These are the activations of a small network on made-up records, seen along a few directions, one row for each record.
After each row come some of the record's fields: Babos, Depem, Vegil, Kir, Sives, Finu, Sovum, Nivos.
Not every record has every field; a missing one is written absent.
The largest differences between rows may come from other fields.
In the rows, 500 means zero.
Strong random noise was added to every row along 4 fixed directions; ignore it. To show where, here is one row again and again, with new noise each time:
| 442 | 620 | 401 | 522 | 519 | 465 | 425 | 609 | 471 | 484 | 548 | 389 | 274 | 519 | 376 | 555 | 435 | 428 | 364 | 438 | 495 | 529 |
| 268 | 817 | 362 | 541 | 546 | 404 | 520 | 565 | 303 | 448 | 663 | 436 | 147 | 653 | 352 | 534 | 357 | 348 | 275 | 550 | 590 | 679 |
| 729 | 543 | 362 | 280 | 498 | 432 | 210 | 724 | 653 | 607 | 421 | 182 | 298 | 228 | 463 | 605 | 360 | 657 | 428 | 187 | 354 | 196 |
| 413 | 237 | 625 | 689 | 634 | 715 | 617 | 476 | 570 | 377 | 470 | 734 | 581 | 623 | 533 | 281 | 773 | 444 | 549 | 507 | 500 | 682 |
| 465 | 538 | 438 | 587 | 519 | 516 | 416 | 611 | 515 | 475 | 517 | 419 | 340 | 526 | 388 | 529 | 512 | 421 | 401 | 439 | 486 | 555 |
| 255 | 390 | 559 | 315 | 698 | 556 | 888 | 318 | 385 | 339 | 587 | 830 | 407 | 597 | 517 | 308 | 494 | 498 | 457 | 542 | 523 | 494 |

| 377 | 467 | 686 | 756 | 363 | 650 | 666 | 350 | 444 | 511 | 516 | 664 | 732 | 586 | 464 | 612 | 638 | 284 | 625 | 715 | 586 | 777 | : Babos: j1 / Depem: absent / Vegil: absent / Kir: f2 / Sives: w2 / Finu: absent / Sovum: p1 / Nivos: u2
| 638 | 461 | 517 | 704 | 405 | 603 | 321 | 626 | 566 | 529 | 429 | 395 | 517 | 510 | 463 | 498 | 592 | 435 | 503 | 428 | 487 | 633 | : Babos: j1 / Depem: absent / Vegil: absent / Kir: f2 / Sives: w1 / Finu: absent / Sovum: p2 / Nivos: u2
| 414 | 639 | 573 | 474 | 545 | 582 | 589 | 484 | 387 | 496 | 542 | 568 | 442 | 534 | 623 | 398 | 500 | 508 | 546 | 518 | 545 | 654 | : Babos: j1 / Depem: absent / Vegil: absent / Kir: f2 / Sives: w1 / Finu: absent / Sovum: p1 / Nivos: u1
| 614 | 686 | 423 | 508 | 466 | 459 | 304 | 612 | 412 | 531 | 526 | 354 | 395 | 518 | 531 | 431 | 411 | 500 | 425 | 442 | 541 | 567 | : Babos: j2 / Depem: absent / Vegil: absent / Kir: absent / Sives: absent / Finu: v4 / Sovum: p2 / Nivos: u2
| 529 | 502 | 408 | 481 | 520 | 437 | 419 | 535 | 557 | 507 | 509 | 410 | 454 | 457 | 453 | 571 | 460 | 549 | 450 | 470 | 487 | 379 | : Babos: j3 / Depem: k1 / Vegil: t5 / Kir: absent / Sives: absent / Finu: v1 / Sovum: p2 / Nivos: absent
| 567 | 559 | 380 | 546 | 617 | 391 | 350 | 522 | 357 | 419 | 594 | 536 | 437 | 715 | 602 | 231 | 427 | 539 | 408 | 571 | 592 | 574 | : Babos: j2 / Depem: absent / Vegil: absent / Kir: absent / Sives: absent / Finu: v3 / Sovum: p2 / Nivos: u1
| 505 | 439 | 553 | 475 | 517 | 651 | 624 | 561 | 539 | 477 | 464 | 508 | 398 | 379 | 449 | 464 | 562 | 452 | 511 | 337 | 442 | 484 | : Babos: j3 / Depem: k4 / Vegil: t2 / Kir: absent / Sives: absent / Finu: v4 / Sovum: p2 / Nivos: u2
| 513 | 624 | 454 | 572 | 332 | 463 | 398 | 584 | 483 | 535 | 495 | 312 | 401 | 431 | 315 | 708 | 415 | 341 | 465 | 496 | 495 | 541 | : Babos: j3 / Depem: k2 / Vegil: t5 / Kir: absent / Sives: absent / Finu: v1 / Sovum: p1 / Nivos: u1
| 531 | 653 | 491 | 535 | 440 | 479 | 262 | 665 | 737 | 717 | 429 | 184 | 504 | 242 | 491 | 867 | 553 | 591 | 520 | 377 | 403 | 431 | : Babos: j3 / Depem: k1 / Vegil: t5 / Kir: absent / Sives: absent / Finu: v1 / Sovum: p1 / Nivos: u2
| 307 | 709 | 458 | 478 | 556 | 384 | 551 | 427 | 364 | 494 | 613 | 548 | 380 | 659 | 520 | 532 | 413 | 468 | 407 | 644 | 570 | 642 | : Babos: j1 / Depem: absent / Vegil: absent / Kir: f1 / Sives: w2 / Finu: absent / Sovum: p1 / Nivos: u1
| 461 | 623 | 448 | 488 | 617 | 446 | 465 | 503 | 365 | 457 | 578 | 558 | 420 | 666 | 649 | 275 | 438 | 575 | 444 | 548 | 602 | 597 | : Babos: j1 / Depem: absent / Vegil: absent / Kir: f1 / Sives: w2 / Finu: absent / Sovum: p2 / Nivos: u1
| 677 | 127 | 523 | 404 | 439 | 552 | 547 | 437 | 603 | 419 | 391 | 624 | 625 | 435 | 384 | 515 | 488 | 473 | 568 | 448 | 368 | 235 | : Babos: j1 / Depem: absent / Vegil: absent / Kir: f2 / Sives: w1 / Finu: absent / Sovum: p2 / Nivos: u2
| 440 | 497 | 585 | 578 | 452 | 530 | 537 | 431 | 568 | 573 | 486 | 528 | 648 | 475 | 508 | 680 | 572 | 476 | 569 | 573 | 496 | 538 | : Babos: j1 / Depem: absent / Vegil: absent / Kir: f2 / Sives: w2 / Finu: absent / Sovum: p1 / Nivos: u2
| 410 | 699 | 401 | 740 | 660 | 529 | 337 | 691 | 461 | 491 | 570 | 382 | 228 | 626 | 506 | 385 | 592 | 455 | 377 | 442 | 558 | 725 | : Babos: j3 / Depem: k4 / Vegil: t4 / Kir: absent / Sives: absent / Finu: v1 / Sovum: p2 / Nivos: absent
| 437 | 678 | 397 | 683 | 539 | 476 | 388 | 592 | 400 | 484 | 574 | 444 | 335 | 679 | 461 | 455 | 503 | 395 | 369 | 558 | 578 | 732 | : Babos: j3 / Depem: k1 / Vegil: t7 / Kir: absent / Sives: absent / Finu: v4 / Sovum: p2 / Nivos: u2
| 575 | 520 | 480 | 706 | 224 | 480 | 447 | 579 | 475 | 482 | 456 | 357 | 502 | 447 | 159 | 779 | 417 | 192 | 484 | 557 | 476 | 483 | : Babos: j2 / Depem: absent / Vegil: absent / Kir: absent / Sives: absent / Finu: v1 / Sovum: p1 / Nivos: u1
| 308 | 601 | 353 | 631 | 495 | 398 | 555 | 516 | 503 | 453 | 568 | 408 | 296 | 556 | 199 | 797 | 460 | 320 | 322 | 570 | 502 | 473 | : Babos: j3 / Depem: k1 / Vegil: t5 / Kir: absent / Sives: absent / Finu: v1 / Sovum: p2 / Nivos: absent
| 270 | 609 | 474 | 497 | 605 | 455 | 671 | 349 | 286 | 389 | 651 | 754 | 462 | 792 | 572 | 309 | 454 | 456 | 417 | 700 | 627 | 715 | : Babos: j1 / Depem: absent / Vegil: absent / Kir: f1 / Sives: w2 / Finu: absent / Sovum: p2 / Nivos: u2
| 317 | 582 | 528 | 585 | 389 | 489 | 690 | 438 | 437 | 471 | 538 | 509 | 474 | 507 | 313 | 703 | 484 | 290 | 482 | 627 | 551 | 586 | : Babos: j3 / Depem: k2 / Vegil: t5 / Kir: absent / Sives: absent / Finu: v1 / Sovum: p1 / Nivos: u1
| 486 | 482 | 378 | 629 | 391 | 403 | 477 | 492 | 455 | 417 | 555 | 467 | 419 | 590 | 214 | 701 | 377 | 306 | 396 | 605 | 510 | 425 | : Babos: j1 / Depem: absent / Vegil: absent / Kir: f2 / Sives: w2 / Finu: absent / Sovum: p2 / Nivos: absent
| 541 | 538 | 403 | 246 | 474 | 382 | 634 | 413 | 334 | 460 | 539 | 558 | 406 | 476 | 424 | 494 | 236 | 455 | 429 | 490 | 499 | 282 | : Babos: j2 / Depem: absent / Vegil: absent / Kir: absent / Sives: absent / Finu: v3 / Sovum: p2 / Nivos: u2
| 677 | 266 | 616 | 727 | 462 | 610 | 248 | 570 | 740 | 579 | 364 | 488 | 798 | 501 | 648 | 463 | 752 | 594 | 636 | 496 | 443 | 581 | : Babos: j1 / Depem: absent / Vegil: absent / Kir: f1 / Sives: w1 / Finu: absent / Sovum: p1 / Nivos: u1
| 441 | 632 | 406 | 625 | 425 | 450 | 403 | 594 | 503 | 502 | 513 | 323 | 404 | 540 | 345 | 638 | 513 | 388 | 396 | 488 | 535 | 590 | : Babos: j3 / Depem: k2 / Vegil: t5 / Kir: absent / Sives: absent / Finu: v1 / Sovum: p2 / Nivos: u2
| 576 | 168 | 439 | 495 | 357 | 408 | 580 | 397 | 519 | 359 | 469 | 588 | 576 | 564 | 201 | 655 | 384 | 351 | 459 | 607 | 439 | 217 | : Babos: j1 / Depem: absent / Vegil: absent / Kir: f1 / Sives: w1 / Finu: absent / Sovum: p2 / Nivos: u1
| 236 | 518 | 413 | 516 | 675 | 445 | 640 | 491 | 504 | 402 | 567 | 583 | 309 | 668 | 409 | 482 | 578 | 480 | 351 | 539 | 480 | 545 | : Babos: j3 / Depem: k2 / Vegil: t5 / Kir: absent / Sives: absent / Finu: v1 / Sovum: p2 / Nivos: u2
| 624 | 189 | 629 | 356 | 569 | 647 | 660 | 395 | 567 | 433 | 419 | 697 | 658 | 437 | 628 | 307 | 600 | 596 | 605 | 404 | 434 | 389 | : Babos: j2 / Depem: absent / Vegil: absent / Kir: absent / Sives: absent / Finu: v4 / Sovum: p2 / Nivos: u2
| 435 | 295 | 512 | 678 | 570 | 602 | 586 | 500 | 616 | 434 | 459 | 581 | 514 | 525 | 400 | 506 | 688 | 450 | 500 | 497 | 477 | 486 | : Babos: j3 / Depem: k1 / Vegil: t5 / Kir: absent / Sives: absent / Finu: v1 / Sovum: p2 / Nivos: absent
| 531 | 278 | 388 | 463 | 417 | 360 | 537 | 439 | 609 | 454 | 460 | 453 | 484 | 466 | 186 | 814 | 397 | 428 | 405 | 514 | 403 | 129 | : Babos: j1 / Depem: absent / Vegil: absent / Kir: f1 / Sives: w1 / Finu: absent / Sovum: p2 / Nivos: absent
| 516 | 270 | 557 | 589 | 467 | 525 | 659 | 379 | 388 | 352 | 502 | 713 | 594 | 690 | 418 | 337 | 531 | 322 | 502 | 623 | 557 | 536 | : Babos: j2 / Depem: absent / Vegil: absent / Kir: absent / Sives: absent / Finu: v3 / Sovum: p2 / Nivos: u2
| 479 | 624 | 583 | 350 | 559 | 541 | 549 | 415 | 418 | 535 | 540 | 621 | 599 | 497 | 781 | 339 | 474 | 647 | 605 | 536 | 558 | 608 | : Babos: j1 / Depem: absent / Vegil: absent / Kir: f1 / Sives: w2 / Finu: absent / Sovum: p1 / Nivos: u1
| 639 | 724 | 431 | 378 | 466 | 394 | 164 | 644 | 614 | 715 | 471 | 162 | 504 | 276 | 608 | 708 | 415 | 690 | 509 | 361 | 433 | 366 | : Babos: j2 / Depem: absent / Vegil: absent / Kir: absent / Sives: absent / Finu: v1 / Sovum: p1 / Nivos: u2
| 668 | 531 | 418 | 469 | 603 | 503 | 289 | 675 | 496 | 533 | 460 | 385 | 387 | 499 | 644 | 220 | 510 | 653 | 457 | 337 | 473 | 475 | : Babos: j2 / Depem: absent / Vegil: absent / Kir: absent / Sives: absent / Finu: v4 / Sovum: p2 / Nivos: u2
| 604 | 428 | 599 | 747 | 505 | 698 | 335 | 608 | 602 | 542 | 422 | 497 | 616 | 498 | 612 | 367 | 722 | 486 | 562 | 460 | 520 | 765 | : Babos: j3 / Depem: k1 / Vegil: t5 / Kir: absent / Sives: absent / Finu: v1 / Sovum: p2 / Nivos: u2
| 518 | 410 | 497 | 408 | 460 | 462 | 616 | 397 | 397 | 437 | 535 | 657 | 498 | 559 | 432 | 445 | 366 | 444 | 457 | 574 | 510 | 411 | : Babos: j1 / Depem: absent / Vegil: absent / Kir: f2 / Sives: w2 / Finu: absent / Sovum: p2 / Nivos: u2
| 583 | 372 | 542 | 574 | 513 | 532 | 378 | 472 | 639 | 555 | 449 | 506 | 725 | 489 | 626 | 507 | 632 | 614 | 616 | 524 | 486 | 469 | : Babos: j1 / Depem: absent / Vegil: absent / Kir: f1 / Sives: w2 / Finu: absent / Sovum: p1 / Nivos: u2

Here are new rows. What are their fields?
| 545 | 425 | 595 | 190 | 433 | 464 | 627 | 385 | 615 | 612 | 426 | 461 | 624 | 198 | 498 | 756 | 403 | 618 | 574 | 417 | 390 | 164 | : Babos: j2 / Depem: absent / Vegil: absent / Kir: absent / Sives: absent / Finu: v1 / Sovum: p1 / Nivos: u2
| 612 | 422 | 522 | 664 | 574 | 633 | 204 | 707 | 766 | 583 | 383 | 339 | 580 | 451 | 669 | 422 | 794 | 674 | 541 | 320 | 433 | 589 | : Babos: j3 / Depem: k2 / Vegil: t5 / Kir: absent / Sives: absent / Finu: v1 / Sovum: p2 / Nivos: u2
| 560 | 626 | 535 | 525 | 651 | 559 | 327 | 594 | 564 | 633 | 476 | 441 | 567 | 484 | 838 | 280 | 661 | 747 | 625 | 404 | 521 | 646 | : Babos: j1 / Depem: absent / Vegil: absent / Kir: f2 / Sives: w2 / Finu: absent / Sovum: p1 / Nivos: u2
| 386 | 409 | 493 | 444 | 497 | 404 | 577 | 378 | 528 | 468 | 506 | 590 | 605 | 569 | 454 | 629 | 473 | 524 | 483 | 629 | 498 | 367 | : Babos: j1 / Depem: absent / Vegil: absent / Kir: f1 / Sives: w2 / Finu: absent / Sovum: p1 / Nivos: u1
| 565 | 593 | 462 | 357 | 404 | 393 | 443 | 460 | 524 | 619 | 504 | 311 | 503 | 326 | 451 | 742 | 394 | 540 | 481 | 454 | 462 | 338 | : Babos: j2 / Depem: absent / Vegil: absent / Kir: absent / Sives: absent / Finu: v4 / Sovum: p1 / Nivos: u2
| 768 | 450 | 513 | 343 | 387 | 493 | 231 | 628 | 726 | 662 | 330 | 227 | 606 | 160 | 529 | 708 | 454 | 667 | 567 | 279 | 358 | 197 | : Babos: j2 / Depem: absent / Vegil: absent / Kir: absent / Sives: absent / Finu: v1 / Sovum: p1 / Nivos: u1
| 554 | 268 | 503 | 682 | 618 | 584 | 386 | 541 | 721 | 449 | 438 | 539 | 643 | 530 | 521 | 469 | 738 | 562 | 558 | 479 | 438 | 492 | : Babos: j3 / Depem: k1 / Vegil: t5 / Kir: absent / Sives: absent / Finu: v1 / Sovum: p2 / Nivos: absent
| 598 | 257 | 508 | 610 | 476 | 538 | 498 | 507 | 557 | 397 | 464 | 598 | 591 | 568 | 423 | 434 | 541 | 460 | 522 | 524 | 465 | 435 | : Babos: j1 / Depem: absent / Vegil: absent / Kir: f2 / Sives: w1 / Finu: absent / Sovum: p2 / Nivos: u1
| 581 | 475 | 480 | 552 | 452 | 415 | 340 | 511 | 558 | 553 | 470 | 452 | 653 | 546 | 562 | 579 | 486 | 527 | 534 | 561 | 518 | 474 | : Babos: j1 / Depem: absent / Vegil: absent / Kir: f1 / Sives: w2 / Finu: absent / Sovum: p1 / Nivos: u1
| 604 | 529 | 511 | 592 | 701 | 596 | 325 | 594 | 498 | 529 | 490 | 472 | 476 | 559 | 791 | 125 | 661 | 697 | 523 | 395 | 565 | 664 | : Babos: j2 / Depem: absent / Vegil: absent / Kir: absent / Sives: absent / Finu: v4 / Sovum: p2 / Nivos: absent
| 494 | 251 | 460 | 642 | 438 | 463 | 541 | 479 | 606 | 382 | 480 | 532 | 550 | 576 | 238 | 709 | 543 | 344 | 421 | 574 | 414 | 354 | : Babos: j2 / Depem: absent / Vegil: absent / Kir: absent / Sives: absent / Finu: v4 / Sovum: p2 / Nivos: u1
| 288 | 596 | 423 | 517 | 394 | 305 | 605 | 384 | 467 | 503 | 571 | 440 | 488 | 574 | 235 | 927 | 384 | 343 | 406 | 682 | 513 | 392 | : Babos: j1 / Depem: absent / Vegil: absent / Kir: f1 / Sives: w2 / Finu: absent / Sovum: p1 / Nivos: u2
| 736 | 474 | 594 | 298 | 470 | 606 | 447 | 527 | 526 | 584 | 403 | 476 | 588 | 288 | 723 | 324 | 471 | 669 | 688 | 332 | 440 | 443 | : Babos: j1 / Depem: absent / Vegil: absent / Kir: f2 / Sives: w2 / Finu: absent / Sovum: p1 / Nivos: u1
| 731 | 479 | 489 | 693 | 334 | 630 | 345 | 699 | 548 | 526 | 391 | 300 | 441 | 399 | 350 | 561 | 548 | 326 | 521 | 348 | 427 | 550 | : Babos: j2 / Depem: absent / Vegil: absent / Kir: absent / Sives: absent / Finu: v4 / Sovum: p2 / Nivos: u2
| 509 | 394 | 542 | 425 | 598 | 530 | 651 | 437 | 375 | 405 | 557 | 714 | 458 | 551 | 581 | 201 | 440 | 547 | 475 | 527 | 539 | 482 | : Babos: j2 / Depem: absent / Vegil: absent / Kir: absent / Sives: absent / Finu: v1 / Sovum: p2 / Nivos: u1
| 417 | 619 | 618 | 402 | 640 | 642 | 563 | 539 | 580 | 600 | 479 | 462 | 453 | 297 | 678 | 483 | 619 | 639 | 597 | 332 | 462 | 562 | : Babos: j3 / Depem: k4 / Vegil: t5 / Kir: absent / Sives: absent / Finu: v1 / Sovum: p1 / Nivos: u2
| 499 | 632 | 556 | 330 | 582 | 527 | 427 | 508 | 582 | 594 | 473 | 431 | 546 | 347 | 727 | 470 | 544 | 702 | 582 | 398 | 478 | 542 | : Babos: j3 / Depem: k2 / Vegil: t5 / Kir: absent / Sives: absent / Finu: v1 / Sovum: p1 / Nivos: u1
